These are the activations of a small network on made-up records, seen along a few directions, one row for each record.
After each row come some of the record's fields: Raz, Lav, Zolu, Gaso, Misov, Refiv.
The largest differences between rows may come from other fields.
Random noise pushes rows far along 9 fixed directions. That doesn't count. These rows show it; they differ only by the noise:
[-390    4  -76  370   12   44 -131   68 -447 -185 -202   94  169 -225
  -65 -239   46 -331  -95  189  271  184 -177  225   -6  -94  167  -29
  515 -121]
[-211  115 -208  229  197  -34 -264  180 -587 -237 -404 -307  419  328
 -358 -439    6 -361 -365  179  199  337 -137  474  448  235  -27 -235
 -197   66]
[-159 -195 -143  111  134   83  201  -81 -415 -271    4 -134  139   68
  121 -228  181 -392    7  -16 -169 -437  -37  106 -124   67  174  437
   69 -524]
[ -26 -121   22   32 -288   89  100  182  260  -79  186  112  -48 -298
  -19 -441  -30 -138  107   26 -238  -93 -507   37 -308  183  349  240
 -132  241]
[-133  -20 -252   57 -207  201  -86 -212  -53  -12 -258   37   29  143
  -30  301   41  349   27  177  241   40  276  -33 -152  255 -261   33
  281 -428]
[ -45  275  138  394   47  100  146 -131  294 -177  208  535 -145 -292
   19 -101  -98 -298  162   83 -365  560 -155  165 -152  -27  -27 -125
  242  -52]
[ -83  141 -303  -33  -59  -19  -48 -184 -165  181  -55  103  166   97
  -41  -42  137  -35   69 -136  -37  186  110 -197  238  -22 -201 -146
  217 -152]
[ 568  226  212 -124  230 -296   63 -227  -10  -99  -36 -131  160  207
   30  240   20 -375 -157   -2 -235    4   64  -87  193  -87 -173 -125
 -366  226]
[-275 -100 -301 -130 -341  -80    9  111  -52  224   55  -80  108  274
 -117 -337  168   68   92 -387  -71 -248 -291 -291  141  219 -102  195
  -50  -11]
[ -32    0 -412 -130  106   23   17 -201 -441   86  -84 -137  297  182
    3 -193  238 -201    3 -119 -116 -103  190 -102  279    5  -32   27
   48 -341]
[  35   50 -433 -249 -159   51   73 -179  -26  227   71   67  174   56
   46 -153  149   26  198 -210 -247  -30   51 -348  128   69 -139   43
  -17 -177]

[-147  -75  205  181 -130  114  153  -42  203 -142   85  170 -197 -267
  204  209  -69   72  130  119   95 -106   24   66 -425  -36  -44  187
  313 -280] -> Raz=z2 Lav=j1 Zolu=h3 Gaso=m1 Misov=l1 Refiv=y1
[ 361    8   34 -187  -37  -22 -111  -36  265  -82 -163 -154   42  405
   10  348 -111  111  -35  370  -67    5  117  -76 -197  181 -153  -47
 -464  453] -> Raz=z1 Lav=j2 Zolu=h2 Gaso=m3 Misov=l2 Refiv=y2
[ 314   65  396  128  -51   87   23   10  442 -165   72   32 -194 -277
   -8  -34 -182   37  -90  166 -178  118 -198  292 -209  171  123    7
 -355  215] -> Raz=z2 Lav=j1 Zolu=h1 Gaso=m5 Misov=l2 Refiv=y1
[-163  -93 -126  -58  174   69  164  101   51  170  199   -8 -100  277
 -160 -446  192   63  -85 -250 -334   25   30  276  253  255  199   -3
 -217 -203] -> Raz=z2 Lav=j2 Zolu=h2 Gaso=m8 Misov=l1 Refiv=y2
[ 291  -96 -139 -394  -26    9   64  111  -93   77   32 -209   79  -33
   -1 -165  -80  156  -23  -26   60 -208 -123  -58   32   61  212   30
 -261  187] -> Raz=z2 Lav=j1 Zolu=h2 Gaso=m5 Misov=l1 Refiv=y2
[  51   75 -260  -85   33  189  147  113 -144 -215  -20   82  260 -287
  186 -170 -213 -138  139  122 -103  128 -164  -97  -96  -41   16  156
 -196  -69] -> Raz=z2 Lav=j2 Zolu=h3 Gaso=m5 Misov=l2 Refiv=y1
[ -75   43  -18 -103  105 -183  168   49 -282  -27  -32  -23   44  246
  139  214   11  -90   85  -47   94 -212   12 -238    2 -183 -221  151
 -109 -111] -> Raz=z2 Lav=j2 Zolu=h2 Gaso=m8 Misov=l1 Refiv=y2
[-221   61 -248  235  -72  397  131  118  280 -291    3  112  -11  -25
  -86 -419 -134   78  169  128 -331  403 -157  355  -91  519 -174   55
 -291 -425] -> Raz=z2 Lav=j1 Zolu=h3 Gaso=m1 Misov=l1 Refiv=y1
[ 262  111  131 -171   77 -103  -26  -98  198   68  -47 -221  -44  309
  -50  232   26  162 -206 -230  -50  -59  139  -44  186  144 -288  -78
 -378   99] -> Raz=z2 Lav=j1 Zolu=h3 Gaso=m5 Misov=l2 Refiv=y1
[ -24  151 -111  -41   16  124  188  110  186  -68   75   25  -81  451
 -133  -34 -223  351   29 -185 -145  108  -67  114  132  449 -484   51
 -478 -170] -> Raz=z2 Lav=j1 Zolu=h2 Gaso=m5 Misov=l2 Refiv=y2
[ -27  -42 -302  -55   19  236   -6  104   -6 -288  -84  -39  146   23
   10 -163  -95   52  118  224  -70   39    1  116 -159  235  -16  116
 -268  -83] -> Raz=z2 Lav=j1 Zolu=h3 Gaso=m3 Misov=l2 Refiv=y2
[-253   -8  -58   56  -72 -252 -138 -126   -8  426   54   66  -81  349
  -81  103  202   18   20 -307  -35  111   50 -269  180 -197  -71 -251
  362  288] -> Raz=z1 Lav=j2 Zolu=h2 Gaso=m3 Misov=l2 Refiv=y2
[-238  151 -317  -15   53   33  112   43 -110   -2  114  240  152  -18
  104 -148 -106 -169  152 -222 -251  208 -116 -173  206  -56 -270   39
   44 -168] -> Raz=z1 Lav=j2 Zolu=h1 Gaso=m5 Misov=l2 Refiv=y1
[   6 -161  292  101  152 -193 -135 -147 -167  198  -65 -283 -206  295
 -202  226  367   84 -273  -46  156 -171  348  317  148  -85  333 -143
  185  -53] -> Raz=z2 Lav=j2 Zolu=h3 Gaso=m8 Misov=l1 Refiv=y2
[-399   -2 -236  130 -273  231 -259  283  138   30 -214  -45   -6  124
 -306 -387 -168  423 -123   37  109  349 -182  392  136  565  -85 -111
 -139   55] -> Raz=z2 Lav=j1 Zolu=h1 Gaso=m5 Misov=l2 Refiv=y1
[ -79 -198  258    5  126   75  131 -107   21  106   94  -14 -263  291
  -71  130  108  145  -63  -51   85 -179  154  171   11   90  132   82
   57 -250] -> Raz=z1 Lav=j2 Zolu=h2 Gaso=m5 Misov=l1 Refiv=y1
[ 191  199 -185 -161   86   10  195 -203  -14  -65   36  179  159  -60
  222  294 -121  104  265   25  -33    7  256 -278  -66  -76 -348   83
   73 -327] -> Raz=z2 Lav=j1 Zolu=h2 Gaso=m4 Misov=l1 Refiv=y2
[-191  -66  208  390  -47  344  206 -189  338 -276  141  191 -371  151
   -3  139   21  176  117  -50 -229  -80  123  268 -373  354  -86  321
   87 -596] -> Raz=z1 Lav=j1 Zolu=h3 Gaso=m3 Misov=l2 Refiv=y1
[ -97 -138   66  178   14  -55 -117 -110   20  -36 -128   15 -119  204
   20  320   72  -30   11  261   24   59  201  -19 -257  -96   97  -43
  285  164] -> Raz=z1 Lav=j2 Zolu=h2 Gaso=m3 Misov=l2 Refiv=y2
[ -66  -75  173   19  288 -192  183  223 -187 -151  137  -57  -21  236
   20 -171  -52 -299 -159   -4  -70 -196 -269  153   80 -140  225  147
 -183  166] -> Raz=z2 Lav=j2 Zolu=h2 Gaso=m5 Misov=l1 Refiv=y2
[ 311  145   25 -213  -29  -72   -6   -1  115  -60 -171  -31  123 -118
   66  222 -208  177  -35   58  147  101  -30 -114  -22   -8 -288  -42
 -183  178] -> Raz=z2 Lav=j1 Zolu=h3 Gaso=m5 Misov=l2 Refiv=y2
[ 154  -75  203 -100  198 -116  -35   44 -124   -7   24 -144  -37   92
  -62    5   68   -1 -196  -58  144 -114   46  225  137 -127  102  -70
 -116  167] -> Raz=z2 Lav=j1 Zolu=h3 Gaso=m5 Misov=l2 Refiv=y2
[  48  203 -148  -52 -303   29 -137  -60  345  133 -182  228   26    5
   24  380 -276  376  131  108  109  441    0 -278 -126  -17 -500 -230
   -3  205] -> Raz=z1 Lav=j2 Zolu=h3 Gaso=m5 Misov=l2 Refiv=y1
[-237  -36  213  220 -158 -137  -11   60  132  178   96  261 -306  134
  -75  199   94  254  -11 -144  211  100  -49  -15   28  -76  -58 -135
  251  104] -> Raz=z2 Lav=j2 Zolu=h1 Gaso=m8 Misov=l2 Refiv=y2
[  -2 -374 -338 -345  -78   95   56  123 -305   -4   35 -259  219  -71
  173 -233   46  -32   21   98   69 -481  -48 -172  -95 -107  384  310
 -129  -29] -> Raz=z2 Lav=j2 Zolu=h3 Gaso=m5 Misov=l1 Refiv=y1
[-190 -101 -133   46 -181  184  -90  222   14  -23 -106   26    7 -200
 -140 -257 -111  169    8  158  169  208 -204   88  -62   40  130  -72
   31  249] -> Raz=z2 Lav=j1 Zolu=h3 Gaso=m5 Misov=l2 Refiv=y2
[ -18 -137 -323 -167  -45  248   60   -3   30   59  115  124   12 -299
   70 -251  -30  135  151   83   43   91   12   33 -118    3  201   56
   47 -137] -> Raz=z2 Lav=j1 Zolu=h3 Gaso=m5 Misov=l1 Refiv=y2
[-128  151 -246   48  -76   32 -182   65 -102   27 -132   67  135  -84
 -128 -250  -91  -82   23  231  100  459 -222   67  225  -75   35 -244
   27  363] -> Raz=z1 Lav=j1 Zolu=h2 Gaso=m5 Misov=l1 Refiv=y2
[-370 -239  108  238  -42 -269   67  415 -267 -198   40 -293   54  444
  -17 -382   80 -355  -71 -278  -44 -420 -550  219   87   83  105  354
 -283  100] -> Raz=z1 Lav=j1 Zolu=h1 Gaso=m8 Misov=l2 Refiv=y1
[-278   15  -35  101 -128 -141 -128  107 -152   15 -197  -38   79  230
 -103   54   83  -12 -133  -79  235  101  -17  -62  222   29 -241  -56
  250   -8] -> Raz=z1 Lav=j2 Zolu=h3 Gaso=m1 Misov=l1 Refiv=y2
[-211   92  418  528  317 -207  214  141  -65 -173  285  245 -240  -52
  -58 -276   44 -630  -43  -85 -268  234 -289  177   57 -336  212   43
  234   90] -> Raz=z2 Lav=j2 Zolu=h2 Gaso=m5 Misov=l1 Refiv=y2
[-125  -16 -307  -29    9   47 -161 -130 -309   65 -208   41  174  -81
    9   83   59  -26  -20  173  162  143  303  -82   44 -250   45 -177
  373 -113] -> Raz=z1 Lav=j2 Zolu=h3 Gaso=m3 Misov=l1 Refiv=y2
[-225  -15  256  286  232   12  -68  160 -157 -184  -93 -273  -48  416
 -303 -192   18 -102 -384   57  131  138   96  698  232  291  178 -135
 -214   47] -> Raz=z1 Lav=j1 Zolu=h3 Gaso=m1 Misov=l1 Refiv=y1
[ 225  199  143  -60  106  -29   40  147  -80 -337 -151  -10   96 -246
   81  129 -306  -79 -127  252  257   93 -253  -14  -57  -64 -170  -44
 -225  169] -> Raz=z2 Lav=j1 Zolu=h2 Gaso=m5 Misov=l1 Refiv=y2
[ 540   94  -48 -281  128    3  109 -375 -178 -133  -53   79  220 -331
  398  421  -66 -259   81  284   12 -171  248 -346 -218 -364  -27   94
   34  -90] -> Raz=z1 Lav=j2 Zolu=h2 Gaso=m3 Misov=l1 Refiv=y2
[-244 -121 -215 -229  -33   34  104  227 -328  158   68  122  -21    8
    8 -247  -38  292   -1 -203  344 -132  -93  -62  198 -122   94    1
  146  -76] -> Raz=z2 Lav=j1 Zolu=h3 Gaso=m5 Misov=l1 Refiv=y2
[-365  280 -146  278  -33  -44   16  207  -48 -264  -49  237  160   96
  -35  -92 -223 -339  128 -163   10  363 -358  -24  119   64 -586  -31
  110 -151] -> Raz=z1 Lav=j1 Zolu=h2 Gaso=m1 Misov=l1 Refiv=y1
[ -93  134  321  -15 -202 -325  -73   97  142  272   65   30 -174   66
  -93   80   57  102 -144 -425  156  -18 -208 -137  270  -50 -138 -237
  212  302] -> Raz=z2 Lav=j1 Zolu=h1 Gaso=m1 Misov=l1 Refiv=y1
[ -55  -49   69   58 -151 -125 -102   29  -22 -155 -262 -292   82  117
  -68   96  -48   64 -145   -5  224 -260  -87   64 -142  162 -186  201
 -134  -67] -> Raz=z2 Lav=j1 Zolu=h3 Gaso=m4 Misov=l1 Refiv=y2
[ 216   99  108 -123  250  -81   14    1 -130 -140 -209 -313  185    2
  -54   24  -57  -78 -233  -68   43 -107   39  216  197  147 -142   10
 -297 -218] -> Raz=z2 Lav=j1 Zolu=h3 Gaso=m5 Misov=l1 Refiv=y1
[ 124  -26 -140  -25 -166  -92 -134  -22   46 -218 -282 -169  195  -30
  194  296 -123   27   23  160  122 -197  -37 -255 -244  140 -363  217
 -134  -30] -> Raz=z2 Lav=j1 Zolu=h1 Gaso=m3 Misov=l2 Refiv=y2
[-396  162  185  296  -52  -74   22  186  -41 -119   44  300  -70    7
   28   29 -131  -56   84  -89  240  306 -179   36   -9  -72 -279  -64
  361   70] -> Raz=z1 Lav=j1 Zolu=h3 Gaso=m1 Misov=l2 Refiv=y2
[ 100 -173   37   -6   31   49   83 -130  240  218  308  -78 -120  -66
 -101 -243  281 -125  103 -168 -487  -39    0   51  -34  -53  432   86
  -56  101] -> Raz=z1 Lav=j2 Zolu=h3 Gaso=m5 Misov=l2 Refiv=y2
[ 227   48   63 -185  -22 -131   94   90   13 -162 -130 -259   53  372
 -108  260  -76  144  -95  -72   82 -190   19  -21   13  234 -399   10
 -513    7] -> Raz=z2 Lav=j1 Zolu=h3 Gaso=m6 Misov=l1 Refiv=y2

Here are new rows. What are their fields?
[ -77 -101  -93 -136  -72  103  157  253   23  -87   96   54  -15    5
  -11 -366 -101  -81   66  -91 -205 -103 -304   80  -65  156  129  260
 -202  -48] -> Raz=z1 Lav=j2 Zolu=h2 Gaso=m5 Misov=l1 Refiv=y2
[ 225  119   16 -244 -205 -201   47  111  353  178  256  145   52  -62
   30  -91 -122   22  167 -263 -270   25 -355 -419   46  -17 -206  -22
 -459  448] -> Raz=z2 Lav=j2 Zolu=h1 Gaso=m3 Misov=l2 Refiv=y2
[ 145    2 -202 -255 -193  -52   30  119  -25  -83  -66 -110  213 -185
  328   34 -168  -88  157   18   68 -275 -272 -467 -156  -46 -282  253
 -182  -39] -> Raz=z2 Lav=j1 Zolu=h2 Gaso=m5 Misov=l1 Refiv=y1
[  17  -91   -5  -53 -125  111   29  -56   96  125   28 -169  -43  133
  -45   -9  208  -53   16  -95 -207 -214   52  -67  -68  131   74  145
  -61  -27] -> Raz=z1 Lav=j2 Zolu=h2 Gaso=m1 Misov=l2 Refiv=y1
[-196 -199 -411 -262 -364  184  -39  259   24    3 -176  -40  136   66
   59  -23 -163  569   82  168  319 -189 -152 -252 -163  242 -249  266
 -148 -103] -> Raz=z2 Lav=j2 Zolu=h2 Gaso=m5 Misov=l2 Refiv=y2
[ 161  174  315  115  139 -130  -19   89  -52 -142 -101   48  -35   25
  -21  347 -198   10 -154  153  307  128 -150   88   74 -189 -145 -215
   53  276] -> Raz=z2 Lav=j1 Zolu=h2 Gaso=m5 Misov=l2 Refiv=y1
[-162  206 -119  154   41   83    8  117  -60 -202   49  245  120 -131
  125 -161 -159 -256  151  101 -137  239 -143  -94  -79  -88 -169  -31
   43 -113] -> Raz=z2 Lav=j2 Zolu=h2 Gaso=m3 Misov=l1 Refiv=y1
[ -85   51  136  137  -82  -64    4  180   42  -78  -84   73  -16 -368
   77   87 -133 -101    0   66  254   -5 -335 -117 -183 -224   15   64
  276  100] -> Raz=z2 Lav=j1 Zolu=h2 Gaso=m5 Misov=l1 Refiv=y1
[ 162  -42  -23    0 -216   23 -106  -96  188   -9   31  107   -9 -350
   94  125  -11   47   92  277  -20   43   14 -187 -295 -141  129  -34
  130  165] -> Raz=z2 Lav=j2 Zolu=h1 Gaso=m3 Misov=l1 Refiv=y2
[ 235  176 -461 -364 -102   22  254  167  119 -248  -26  112  310 -113
  329  -14 -378 -104  298  -15 -164 -153 -356 -545 -154   26 -463  309
 -665  -46] -> Raz=z2 Lav=j1 Zolu=h2 Gaso=m3 Misov=l1 Refiv=y1
[-133  -61 -217  -83   35  150   53  -88 -345 -243 -179 -102  112   50
  122  124   -4   58   64   74  142 -284  196  -15   -1  150 -222  300
   74 -609] -> Raz=z1 Lav=j1 Zolu=h1 Gaso=m5 Misov=l1 Refiv=y2
[ -75  -37  183   36 -235  124  -29 -103  485  121   75  150 -275   34
  -74  249  -32  427   -8 -113  -26   -4   46   13 -238  295 -135   16
   45  -25] -> Raz=z1 Lav=j2 Zolu=h1 Gaso=m3 Misov=l2 Refiv=y1
[-216  214 -196  193 -126  252 -103  -82  210  -60 -249  305  -43  206
  -92  447 -261  566  103  336  287  492  297  -38  -91  260 -606 -231
  172 -379] -> Raz=z2 Lav=j2 Zolu=h2 Gaso=m3 Misov=l1 Refiv=y1
[  75  201  567  395   61 -179   -4  249  407 -407   30   74 -237  203
 -198   20 -290 -190 -201   23  -60  229 -283  415 -108  241 -225  -33
 -360  284] -> Raz=z2 Lav=j1 Zolu=h3 Gaso=m3 Misov=l1 Refiv=y2
[  43  -27   64   12  241  -92  -36   45 -168   29  -15 -160  110   78
  -56 -150    0 -153 -138  -95    8   78   34  141  322  -61   51 -164
 -122   93] -> Raz=z2 Lav=j1 Zolu=h3 Gaso=m5 Misov=l2 Refiv=y1
[-144  106  129  128  169   34  244  -92  261   85  356  359 -328  -28
   46  -55   43   45  168 -214 -239  135   -1   30   58  -19  -74   -7
  181 -267] -> Raz=z2 Lav=j1 Zolu=h2 Gaso=m5 Misov=l1 Refiv=y2
[ 202 -111   91 -148  -11 -173  -24  -21  -40   50   45 -221   38 -135
  104  -29  148 -187  -22 -203 -142 -476  -96 -190   20  -29  201  177
 -163   71] -> Raz=z2 Lav=j1 Zolu=h1 Gaso=m3 Misov=l2 Refiv=y1
[  47 -106  141   40  219  129  207   27 -122 -283  163   67  -42 -335
  127 -237  -16 -394   44  165 -295 -144  -63  237 -158 -160  444  236
  -24 -192] -> Raz=z1 Lav=j2 Zolu=h3 Gaso=m5 Misov=l1 Refiv=y1
[-251  205  -63  251   71   35   53  -80   64   55  195  436 -142 -213
  -30 -202  -13 -112   80 -144 -103  385 -116   34  101 -119  -56 -189
  390  -63] -> Raz=z2 Lav=j1 Zolu=h2 Gaso=m3 Misov=l1 Refiv=y2
[-123 -135  -42  109   87   79  -91  -66 -253  -18  -29  -36  -61  267
  -19  141  114  112  -45   65  171   -2  263   95   -6  -60  -48   14
  249 -223] -> Raz=z2 Lav=j2 Zolu=h3 Gaso=m5 Misov=l2 Refiv=y2
[-337 -124  221  333 -141  -37   69  101  130 -146  158  151 -172 -288
    8 -137  -37 -169  118 -123    3 -187 -395   83 -288  -10  143  250
  267 -136] -> Raz=z2 Lav=j1 Zolu=h1 Gaso=m3 Misov=l1 Refiv=y1
[ 193   -7 -366 -298 -109  136  -70    7   48  -71 -141 -200  202   -9
   -1 -134  -92  183   43   48  -70 -108   46  -59  -29  328 -241   66
 -460 -183] -> Raz=z2 Lav=j1 Zolu=h1 Gaso=m3 Misov=l1 Refiv=y2
